A small network was shown many inputs. Here are its activations along a few directions, one row for each input.
In each table, some parts of the input vary, and every possible input appears once, in random order.
A made-up example of a description, with smaller parts first: one of 3 separate values, together with either a single point or one of 11 places around a ring or (one of 4 places along a line, together with one of 5 places around a ring).
Shared parts are said once, and a part with two or three values counts as separate values.
In the rows, 128 means zero.

Other details of the inputs vary at random and push rows far along two fixed directions, the same in every table; ignore that.

Table:
x1: [134 153  87 174 138 158 234 115 120 130  77 230 133]
x2: [107  94 163 132 153 144 121 151 150 177 130 154  83]
x3: [148 149  94 174 126 140 238 123 130 125  86 235 130]
x4: [104  87 153 127 154 142 129 151 147 172 130 152  84]
x5: [131 163  96 180 131 142 235 116 142 135  74 228 131]
x6: [135 122 134  93 101 111  72 129 121 103 149  43 148]
x7: [130  78 145 119 135 141 131 162 137 171 145 163  91]
x8: [160 204  82 149  80 106 178  80 106  57  88 115 196]
x9: [109  89 150 107 157 150 128 165 157 157 141 154  84]
x10: [140 116 148  96  98  97  70 126 102 113 154  66 159]
x11: [ 98 123 116 158 176 136 127 132 158 142 149 167  77]
x12: [141 169  95 170 136 155 238 129 130 126  81 229 132]
x13: [ 96 125 117 151 179 135 121 138 163 141 153 171  84]
x14: [112 129 121 153 186 123 130 119 165 151 154 170  79]
x15: [150 204  83 161  85 116 177  68 107  68  81 122 197]
x16: [132 114 141 111 100 103  78 108  98 120 139  66 150]
x17: [127 152 110 130 127  96  67 116 133  90 171  70 136]
x18: [110  82 141 116 150 151 130 145 143 165 134 166  93]
x19: [170 206  78 155  76 113 181  90  91  67  88 112 200]
x20: [124  95 159 123 143 144 122 171 157 173 143 156  87]
x21: [126 116 136 107 110 112  77 108 110 107 134  57 142]
x22: [172 176  69 152  69 115 186  78  91  70  97 127 190]
x23: [165 181  75 149  77 112 185  76  90  65  95 134 194]
x24: [146 116 143  99  94  97  67 131 110 109 152  49 154]
x25: [171 207  82 161  77 119 181  88  92  71  90 120 199]
x26: [129 180  68 197 157 136 221 112 152 107 113 237 113]
x27: [116  97 169 118 153 140 117 171 157 171 144 160  89]
x28: [132 134 153  93 108 109  59 126 124 103 150  49 153]
x29: [113  82 144 124 153 157 133 146 123 174 131 165  88]
x30: [126 155  84 171 136 155 239 110 142 125  77 224 127]
x31: [145 121 138  95 102 113  69 133 100 107 150  48 155]
x32: [116 129 148  92 113 108  57 119 127 109 140  42 150]
x33: [105  94 154 127 156 156 124 145 155 169 127 153  78]
x34: [109 131 124 145 189 122 122 124 171 151 159 172  86]
x35: [112  92 168 110 154 135 114 175 159 171 144 153  86]
x36: [121  83 150 110 153 154 128 165 128 168 146 169  93]
x37: [119 126 146 102 111 110  64 112 120 111 134  41 141]
x38: [101  90 155 118 157 140 123 158 154 171 135 154  92]
x39: [112  89 159 112 154 138 124 170 153 166 145 155  90]
x40: [137 124 147  90 111 110  64 133  98 103 151  52 158]
x41: [129 114 132 108 104 114  84 104 103 113 136  68 146]
x42: [120  87 150 117 144 141 129 171 153 168 143 151  87]
x43: [120 132 126 142 185 118 125 133 170 146 166 174  84]
x44: [139 157 118 125 139  84  69 104 140 101 177  73 136]
x45: [109  84 147 124 160 156 129 151 131 169 128 158  84]
x46: [151 211  85 164  89 119 178  75  91  73  81 125 205]
x47: [110  85 146 115 155 156 126 153 129 173 137 166  97]
x48: [106  83 144 115 157 150 125 151 151 161 132 159  88]
x49: [118  89 149 111 149 151 122 170 163 165 141 147  78]
x50: [116  82 148 109 154 148 125 162 150 155 141 159  85]
x51: [138 129 138  95 105 115  73 135 106 108 149  45 155]
x52: [121 133 149 104 115 114  64 119 104 115 134  42 148]
x53: [114 102 164 115 162 157 121 173 147 170 142 162  90]
x54: [140 131 144  98  99 113  63 127 125 107 150  44 149]
x55: [122 126 154 107 107  98  61 118 116 118 137  42 146]
x56: [110  93 155 108 163 154 126 174 143 165 143 156  89]
x57: [129  82 141 115 144 157 133 165 129 170 144 165  91]
x58: [150 159  91 179 119 143 240 129 142 133  83 226 126]
x59: [127 160  88 172 141 160 237 117 127 130  78 225 133]
x60: [130 117 143 103 100 100  71 114 103 118 144  66 161]
x61: [149 210  82 158  89 114 178  77  91  69  79 117 205]
x62: [105  98 164 124 155 143 116 158 157 176 135 158  93]
x63: [124 137 149 112 114 119  69 116 104 117 134  53 150]
x64: [149 195  78 163  90 119 185  71  84  72  79 116 191]
x65: [119 122 137 105 112 113  78 110 116 108 134  50 142]
x66: [142 114 134  94  99 109  70 127 115 102 150  48 147]
x67: [156 181  83 168  81 103 182  69  89  76  81 124 187]
x68: [127 120 147 102 107  98  65 119 111 113 142  56 158]
Description of these inputs: one of 4 places along a line, together with either one of 2 separate values or (one of 3 separate values, together with one of 5 places along a line).
Question: Changing only the place on the line of 4 turns x15 into x54. The same change can be made to x46. Which row results?
Answer: x25
Question: Changing only the place on the line of 4 turns x19 into x52. The same change can be made to x31. Which row results?
Answer: x45
Question: A walk changes only the place on the line of 4. It starts at x29 and steps to x47. List the rest of the walk in order.
Answer: x36, x57
Question: Change only the choice among 2 separate values in x34. List by row number the other rows that result.
Answer: x13
Question: A walk changes only the place on the line of 4. It starts at x64 and steps to x59. List the rest of the walk in order.
Answer: x56, x51
Question: Change only the choice among 2 separate values in x11. List by row number the other rows that result.
Answer: x14
Question: A walk changes only the place on the line of 5. It starts at x23 and steps to x50. List the rest of the walk in order.
Answer: x9, x8, x28

Table:
x69: [140  19 201   6  73 116  10 183  85 141 175  10 153]
x70: [ 94  84 174  86 138 119  39 164 178 143 160  46  86]
x71: [119 212 100 182 109 119 198  72 119  91  56 152 183]
x72: [136 155 107 109 116 154 129 138 121  90 120  88 146]
x73: [121  84 107 153 180 143 147 142 135 168 170 216  67]
x74: [120 130 141 145 190 145 151 178 149 172 157 220  91]
x75: [135 115 126 149 160 133 178 162 208 161 143 215  61]
x76: [157 185  67 176  85  71 150  30 101  65 110 106 185]
x77: [109 131 119 129 101  88  63  61 100  91 120  29 158]
x78: [103  93 132  98 143 148  70 108  89 128 141  66 120]
x79: [137 226  94 146 103 138 164  76  70  63  70 100 221]
x80: [149  69 185 111  77 157 150 175 105 192  86 135 122]
x81: [127 171 130 164 146 111 172 114 156 140 111 186 131]
x82: [147 118 110 141 171 149 171 191 175 147 172 223  69]
Question: Describe the family of inputs behind these rows.
Answer: either one of 2 separate values or (one of 3 separate values, together with one of 4 places along a line)
Question: List by row number the other inputs of the same sort as x80.
Answer: x69

Table:
x83: [191 184 113 118  57  78 105 110 103  65 144  58 207]
x84: [107 111 133 167 140 127 178 124 179 164 100 187  80]
x85: [120 102 178  85 166 158  97 212 175 171 164 134  76]
x86: [117 216  87 191 134 151 233  87 148  97  45 191 150]
x87: [ 99 112 171 122 138 109  69 126 157 154 140  92 108]
x88: [149 129 129 127  47 164 170 108  32 120  42  84 195]
x89: [130 185  94 133 108  95  85  59  81  67 128  43 197]
x90: [158 183  48 189 124 137 248  94 101  84  94 233 157]
x91: [159 156 124 132 123 120 161 154 134 118 136 161 142]
x92: [112 110 135  96 154 150  85 156 133 125 163 101 107]
x93: [ 68  97 186 110 185 144  69 169 176 183 141 119  75]
x94: [119  88 106 160 154 131 169 107 146 163 126 193  72]
x95: [166 196 107 132  96 109 152 134 118  85 125 117 184]
x96: [ 95 113 142 108 170 146  72 120 133 138 149  87 102]
x97: [166 100 158  79  84  82  47 160 141 115 183  37 140]
x98: [148 121 100 139 122 125 145 124 119 119 146 163 125]
x99: [ 84  64 163 110 198 141  68 144 141 183 172 137  60]
x100: [130  48 197  31  54 137  70 149  70 143 100  29 179]
x101: [ 92 138 140 165 171 141 168 128 163 158 100 195  94]
x102: [148 179  91 117  91  95  88  95  80  53 147  47 203]
x103: [115 103 114 158 165 140 157 108 137 165 131 199  84]
x104: [142  82  98 146 136 138 181 145 149 147 139 209  79]
Question: Describe the family of inputs behind these rows.
Answer: either one of 2 separate values or (one of 4 places along a line, together with one of 5 places along a line)
Question: Change only the place on the line of 5 in x91. List by row number the other rows that result.
Answer: x83, x85, x95, x97
